Each row below holds a small network's activations on one input, seen along a few directions.
Each table varies a few parts of the input and shows all the possible inputs, shuffled.
A made-up example of a description, with smaller parts first: one of 4 places along a line, together with either a single point or (one of 2 separate values, together with one of 5 places around a ring) or one of 11 places around a ring.
Shared parts are said once, and a part with two or three values counts as separate values.
(in the rows, 128 means zero)

Other details of the inputs vary at random and push rows far along two fixed directions, the same in every table; ignore that.
To show where, the next rows are all for the same input, with only those details redrawn:
[105  84 145 111 127 123 115  87 132 127 115 157 130 151 153]
[104  85 145 111 127 123 114  86 132 128 115 157 129 152 154]
[138 211 109 128 139 165 128 120 131 113 117 159 117  88 114]
[139 211 109 128 139 165 128 121 131 114 118 159 117  88 114]
[154  98 108 128 129 122 159 174 167 137 138  71 172 119 113]
[154  98 108 129 129 122 159 174 167 137 138  71 172 118 113]
[153  98 108 129 130 123 158 174 168 138 138  71 171 119 113]

A family of inputs:
r1: [139 104 119 142 149 104 158 185 122 149 127  53 164 124  96]
r2: [138 211 109 128 139 165 128 120 131 113 117 159 117  88 114]
r3: [ 89  95 130 129 100 111  93  96 107 140 123 145 123 162 161]
r4: [152 205 113 139 143 152 125 125 129  93 133 160 100  91 112]
r5: [104  82 142 124  97 121  93 108 112 115 132 147  88 164 153]
r6: [101  97 153  90 137 109 128  90 106 147 109 141 114 162 147]
r7: [164 104 133 124 140 105 156 199 136 124 144  52 130 134 113]
r8: [190 108 177 174 106 125 182 177 154 196 198 100 162 127  98]
r9: [108 212  93 154 120 164 109 130  93 122 125 150 113  93 101]
r10: [117  77 160 126 128 114  99 113 129  99 124 159 103 157 155]
r11: [104  84 132 120 100 116 106  88 116 123 140 143  99 165 148]
r12: [122 221  95 123 107 169 119 116 118 129 126 146 104  99 107]
r13: [139 228 121 129 149 134 129 131  92 123 107 144 109  99 119]
r14: [ 88  79 148 143 138 115 105  98 111 122 111 159 135 142 145]
r15: [164 105 121 117 143  99 165 179 138 135 152  53 139 129 107]
r16: [104  90 148 133 128 104 103  97 121 122 111 159 135 149 166]
What is each input in this table made of?
Answer: either a single point or (one of 3 separate values, together with one of 5 places along a line)
Which other rows does r4 become when the choice among 3 separate values takes its other values? List them by row number.
Answer: r11, r15
Which other rows does r1 become when the choice among 3 separate values takes its other values? List them by row number.
Answer: r9, r14

A family of inputs:
r17: [103  71 152 128 115 102  96  88 128 121 124 164 123 163 171]
r18: [ 99  69 150  98 124 110 110  82 115 120 127 146 103 169 159]
r19: [134 214 111 125 120 162 109  95 126 108 124 185  94 102 133]
r20: [158 173  88 146 137 156 163 194 156 133 136  75 170  79  86]
r21: [164 184  92 133 148 132 165 195 145 140 123  66 162  88  93]
r22: [131  31 122 144 111  99 144 187 153 149 150  52 180 150 123]
r23: [139  37 114 134 118  94 160 166 173 157 137  53 203 144 131]
r24: [165 217 186 152 131 164 135 100 112 144 162 205  88 108 113]
r25: [115 216 113 118 132 160 114  97  94 117 123 167  87 105 118]
r26: [131  32 119 121 138  89 163 172 153 153 141  42 187 149 121]
r27: [134  31 114 127 104 108 153 179 163 156 152  46 177 154 120]
r28: [125 204 122 126 151 161 116  98 116  99 104 183  96  94 113]
r29: [112 209 118 131 145 162 116  94 105 114 103 179 104  95 108]
r30: [124 210 121 115 158 157 119  99 107  99 111 179  98  96 124]
r31: [ 88  70 153 122 127 102 101  88  93 131 123 148 116 168 158]
r32: [103  73 160  97 141 101 112  88 119 124  99 155 124 167 167]
r33: [105  77 157  94 119 103 109  89 116 125 113 145 105 173 166]
r34: [ 94  63 158 127 120 116  96  95 121 116 124 162 114 163 163]
r35: [ 97  63 157 127 125 105 101  90 113 113 117 157 106 166 151]
r36: [162 175  82 142 123 146 161 190 146 134 143  66 143  90  74]
r37: [132 219 130 130 142 145 108 115  97 100 107 174  84 107 134]
r38: [100  64 150 108 117 114 108  81 123 119 120 152 102 168 148]
r39: [167 186  90 129 126 134 160 195 141 141 136  58 144  95  93]
r40: [105  68 150 113 126 111 108  75 139 124 111 165 138 157 170]
r41: [ 97  67 157 117 133 101 104  91 105 114 124 151 107 167 163]
r42: [124 204 123 126 145 174 112 102 122 101 109 188 104  91 125]
r43: [122 221 125 135 137 146 105 112  86 118 106 170  91 106 129]
r44: [ 98  64 149 109 112 126 104  87 130 123 126 157 110 167 160]
r45: [134  32 122 145 117  89 147 180 145 147 143  48 171 152 113]
r46: [168 183  76 144 112 145 158 186 159 141 149  75 160  91  94]
r47: [166 183  85 162 119 135 150 196 149 134 147  79 163  85  96]
r48: [199 187 148 171 122 148 188 189 143 180 183 106 145  87  78]
What is each input in this table made of?
Answer: one of 2 separate values, together with either a single point or (one of 3 separate values, together with one of 5 places along a line)
Which other rows does r42 become when the choice among 3 separate values takes its other values? List them by row number.
Answer: r34, r44
Which other rows does r20 become when the place on the line of 5 takes its other values? List them by row number.
Answer: r21, r23, r26, r29

A family of inputs:
r49: [ 98  97 156 144 115 120  99  80 105 132 127 178 121 152 161]
r50: [ 99 108 176 122 131  83  93 109  54 125 118 142  64 175 154]
r51: [184 181 120 142 143 151 180 201 155 152 153  69 159  87  75]
r52: [ 98 104 134  95 132 119 100  86 123 108 103 164 115 149 173]
r53: [136 236  90 123 117 167 120 115 120 111 116 157  92  89 108]
r54: [109  94 181 119 134 135 119  75 108 135 129 182 104 152 148]
r55: [157 240 130 142 142 156 141 103 116 134 128 181 107  83 104]
r56: [144 235 136 129 149 175 139 120 108 131 133 178  99  84 107]
r57: [165 168  66 161 126 141 158 194 159 120 155  67 158  79  72]
r58: [166 180  65 147 123 134 168 187 153 139 140  59 163  82  77]
r59: [122  32 114 125 115 111 147 163 148 141 142  55 163 150 120]
r60: [179 183  91 151 115 144 159 217 157 139 156  69 155  88 102]
r61: [133 235 121 142 130 171 122 128 106 130 105 171 104  86 107]
r62: [150  45 154 122 129 102 169 157 155 168 140  77 164 151 117]
r63: [163  48 147 121 115  95 165 157 168 159 151  77 157 156 130]
r64: [166 183  75 140 149 132 162 195 161 122 128  58 178  80  92]
r65: [132 232  94 137 154 161 119 114 117  91 108 165 113  75 120]
r66: [105 103 135  96 129 115 103  81 128 110  90 162 115 150 165]
r67: [118 106 170 109 122 124 118  79 120 137 139 182 103 158 164]
r68: [129 236  90 121 121 171 116 120 115 109 129 159  92  88 117]
r69: [145 231 117 154 118 172 108 134 125 101 131 179  90  87 113]
r70: [165 170  79 136 154 149 165 208 157 110 124  58 162  75  90]
r71: [ 98 109 152  97 159  84  96 101  62  95  97 135  73 173 156]
r72: [ 88 104 133 107 142 112 103  74 113 116 102 170 129 145 168]
r73: [117 236 102 125 132 178 118 117 106 118 114 155 102  90  98]
r74: [111 107 170 122 133 117 120  67 109 146 138 187 118 151 157]
r75: [ 78  96 136 104 121 132 104  80 103 132 115 162 110 154 149]
r76: [162  41 150 130 116 103 160 162 165 146 166  76 155 154 134]
r77: [130  49 112 117 103 103 140 161 160 145 147  53 163 160 128]
r78: [ 88  85 144 111 146 127  99  86 123 100  94 169 115 147 151]
r79: [175 182  78 126 140 139 157 204 170 113 128  56 163  85  99]
r80: [142 231  97 124 144 168 114 124 127  83 108 161  99  80 126]
r81: [193 171 109 166 139 138 177 194 165 133 170  84 160  78  72]
r82: [129  49 126 115 130  64 139 179  97 134 144  27 117 175 119]
r83: [115  99 173 132 130 120 118  65 110 135 139 186 114 150 153]
r84: [ 88 101 161 122 120 130 101  92 100 143 115 176 116 154 159]
r85: [ 85 102 146  99 145 126 103  84 115 116  89 159 125 152 155]
r86: [141  33 114 120 129  95 137 169 178 112 130  65 165 147 136]
r87: [ 94 106 153 134 117 116 101  82 103 143 126 179 125 153 165]
r88: [ 98  91 157 148 116 118  94  82 114 126 126 185 119 152 152]
r89: [112 110 177 124 131 117 116  63 112 147 133 181 121 156 150]
r90: [161 180  64 145 126 138 164 193 148 137 154  60 164  81  85]
r91: [108 105 155 122 103 120 101  88 119 136 113 172 108 160 163]
r92: [ 96  94 132 113 107 131  97  78 116 114 127 159  98 156 157]
r93: [146  42 133 142 101 104 140 175 158 143 154  70 161 154 141]
r94: [132  37 140 143 114 110 144 175 145 152 142  70 168 150 129]
r95: [193 191 126 140 153 102 179 224 105 132 160  40 105 102  76]
r96: [147  31 158 134 130 107 159 163 160 149 155  84 161 149 112]
r97: [132 228  94 142 155 159 115 117 126  84 108 172 112  74 111]
r98: [ 95  86 132 118 107 128  93  81 126 108 127 165  97 157 148]
r99: [127  37 106 137 112  97 145 152 150 142 152  60 171 149 125]
r100: [ 90  97 141  98 142 120 109  80 116 118  80 163 121 149 155]
r101: [ 84 104 134 118 116 119 100  66 108 134 120 160 122 158 148]
r102: [122  93 175 122 120 126 111  79 131 119 140 187  96 157 150]
r103: [129 239 127 143 132 176 116 131 105 129 114 167 108  90 108]
r104: [ 83  98 140  96 146 125 106  86 112 116  94 164 121 148 162]
r105: [121  25 115 130 116 109 143 165 157 136 142  62 161 151 111]
r106: [158 244 137 130 133 170 131 116 124 123 138 174  94  94 113]
r107: [123 231  96 124 131 172 125 115 108 119 105 158  98  86  97]
r108: [104 110 160 124 105 125  95  92 118 136 122 167 113 163 163]
r109: [139 240 114 154 126 157 121 117 109 130 115 175 113  84 112]
r110: [133  46 109 120 134  82 151 152 160 138 115  65 185 144 135]
r111: [134  53 136 147 112  93 141 162 149 164 146  71 184 155 132]
r112: [131  30 141 147 115 107 140 177 154 146 142  77 167 151 121]
What is each input in this table made of?
Answer: one of 4 places along a line, together with either a single point or (one of 3 separate values, together with one of 5 places along a line)
Changing only the place on the line of 4 turns r72 into r74. The same change can be made to r66. Which row results?
Answer: r63
Which other rows does r111 become when the choice among 3 separate values takes its other values? List them by row number.
Answer: r103, r108
Which other rows does r51 become when the place on the line of 5 takes its other values? List them by row number.
Answer: r54, r56, r62, r96
Which other rows does r89 become when the place on the line of 4 takes its other values? List them by row number.
Answer: r64, r101, r111
